Each row below holds a small network's activations on one input, seen along a few directions.
Each table varies a few parts of the input and shows all the possible inputs, shuffled.
A made-up example of a description, with smaller parts first: line(4) and (point or (values(2) and ring(5)) or ring(11)).
Shared parts are said once, and a part with two or three values counts as separate values.
(in the rows, 128 means zero)

Other details of the inputs vary at random and push rows far along two fixed directions, the same in every table; ignore that.

Table:
x1: [123 160 132 128 130 106 137 136  97  84 114 108]
x2: [136 115 117 135 118 143  87 143 161 134 120 138]
x3: [141 100 133 145 129 149 115 112 137 127 133 121]
x4: [150 106 124 135 134 139 113 131 144 136 141 127]
x5: [106 161 134 118 129 105 135 130 101  86 130 120]
x6: [130 109 122 121 128 141 117 126 144 142 154 136]
x7: [123 108 126 130 121 142 121 123 146 133 154 135]
x8: [107 131 139 123 118 124 182 108 134 230  53 157]
x9: [127 162 129 128 132 109 134 140  96  87 117 108]
x10: [147 107 128 141 137 145 106 118 133 135 136 121]
x11: [129 111 132 128 137 143 107 113 136 138 148 132]
x12: [149 107 125 139 133 144 115 126 136 136 140 126]
x13: [142  96 124 137 122 140 123 133 147 130 144 127]
x14: [128 157 128 123 126 101 142 149 109  86 121 115]
x15: [105 134 139 126 115 125 186 109 134 229  54 157]
x16: [112 166 131 112 138 105 128 127  93  94 122 119]
x17: [121 126 129 133 108 121 195 135 144 224  53 149]
x18: [111 169 130 115 135 107 129 128  93  92 125 119]
x19: [126 106 133 130 125 142 116 112 145 128 148 136]
x20: [127 151 130 121 126  99 143 145 109  89 116 116]
x21: [127 110 131 133 125 146 116 116 147 129 152 136]
x22: [107 133 138 118 118 117 182 112 142 231  52 158]
x23: [152 106 122 135 132 142 116 131 144 136 142 129]
x24: [105 164 134 120 132 107 130 124  97  82 126 117]
x25: [132 159 125 123 133 105 134 147  98  90 125 113]
x26: [147 106 117 134 127 142 124 140 144 138 145 129]
x27: [123 102 128 128 121 140 119 119 146 132 152 134]
x28: [146 102 119 131 132 137 117 138 145 139 145 127]
x29: [125 156 131 126 129 104 140 143 101  86 120 112]
x30: [152 109 121 138 130 145 117 133 144 131 145 128]
x31: [110 162 123 111 125 102 137 147 108  91 140 122]
x32: [127 113 131 136 130 152 114 114 139 133 151 133]
x33: [131 156 117 112 131  95 140 159 104  95 126 116]
x34: [149 109 126 141 135 146 111 119 132 135 135 123]
x35: [149 108 124 142 127 147 119 133 147 129 145 127]
x36: [105 155 136 116 129 102 136 126 101  91 123 122]
x37: [125 116 131 138 132 154 111 107 136 132 145 130]
x38: [130 115 128 132 127 148 115 120 146 131 153 135]
x39: [120 120 122 125 118 145  82 132 160 135 128 145]
x40: [121 107 135 137 131 148 111 101 135 126 141 130]
x41: [129 111 121 125 126 144 118 126 145 140 156 136]
x42: [142 102 122 139 123 142 123 137 147 128 148 127]
x43: [128 108 124 121 131 138 114 125 145 143 152 135]
x44: [142  99 132 143 128 145 118 120 139 126 139 124]
x45: [130 163 127 124 134 106 133 140  93  91 116 110]
x46: [104 178 137 121 115  84 208 141  99 178  31 133]
x47: [133 115 126 124 132 142 114 119 142 137 148 137]
x48: [132 115 126 128 129 146 115 120 144 136 151 137]
x49: [110 164 133 112 140 103 122 125  95  95 123 117]
x50: [129 158 128 119 138  96 132 145  97  93 119 111]
Each input here is: values(2) and (point or (line(4) and line(6))).
Question: The inputs of x41 and x26 match in every part but the values(2) part. If x40 is changed in the same way as x41 into x26, which row does it become?
Answer: x3
Question: The inputs of x17 and x31 match in every part but the values(2) part. If x4 is changed in the same way as x17 into x31, which row does it become?
Answer: x22
Question: Which other rows does x47 become when the values(2) part takes its other values? List them by row number.
Answer: x23

Table:
x51: [129 126 129 124 133 128 113 121 128 120 133 130]
x52: [130 123 129 123 135 127 121 120 127 124 141 127]
x53: [141 124 127 137 129 131 117 135 131  96 139 116]
x54: [122 123 132 126 129 128 114 123 127 120 134 127]
x55: [127 132 131 127 134 135 113 120 127 120 135 130]
x56: [143 119 125 135 130 129 123 137 128 110 146 121]
x57: [104 167 128 104 117  89 177 151 116 148  80 139]
x58: [122 133 132 130 127 137 114 119 127 117 140 130]
x59: [117 125 131 130 127 136 116 119 127 114 137 129]
x60: [138 128 121 131 135 129 123 138 122 122 140 121]
x61: [127 126 120 124 122 127 113 141 143 120 142 134]
x62: [137 130 120 132 134 131 112 139 125 115 136 119]
x63: [143 121 124 136 128 132 113 136 132 105 142 118]
x64: [129 131 130 125 137 133 120 120 125 119 145 127]
x65: [118 160 130 116 121  93 182 142 103 159  67 130]
x66: [124 123 131 124 132 127 120 123 126 118 145 123]
x67: [139 128 122 129 128 128 121 136 125 118 127 122]
x68: [129  54 134 155 114 188 144  82 188 251 108 162]
x69: [118 158 134 124 120  93 183 141 107 144  73 128]
x70: [123 129 130 129 129 137 122 117 126 118 148 128]
Question: The inputs of x61 and x57 match in every part but one. If x55 is changed in the same way as x61 into x57, which row does it become?
Answer: x64
Question: What is each input in this table made of?
Answer: values(2) and (point or line(4) or ring(5))
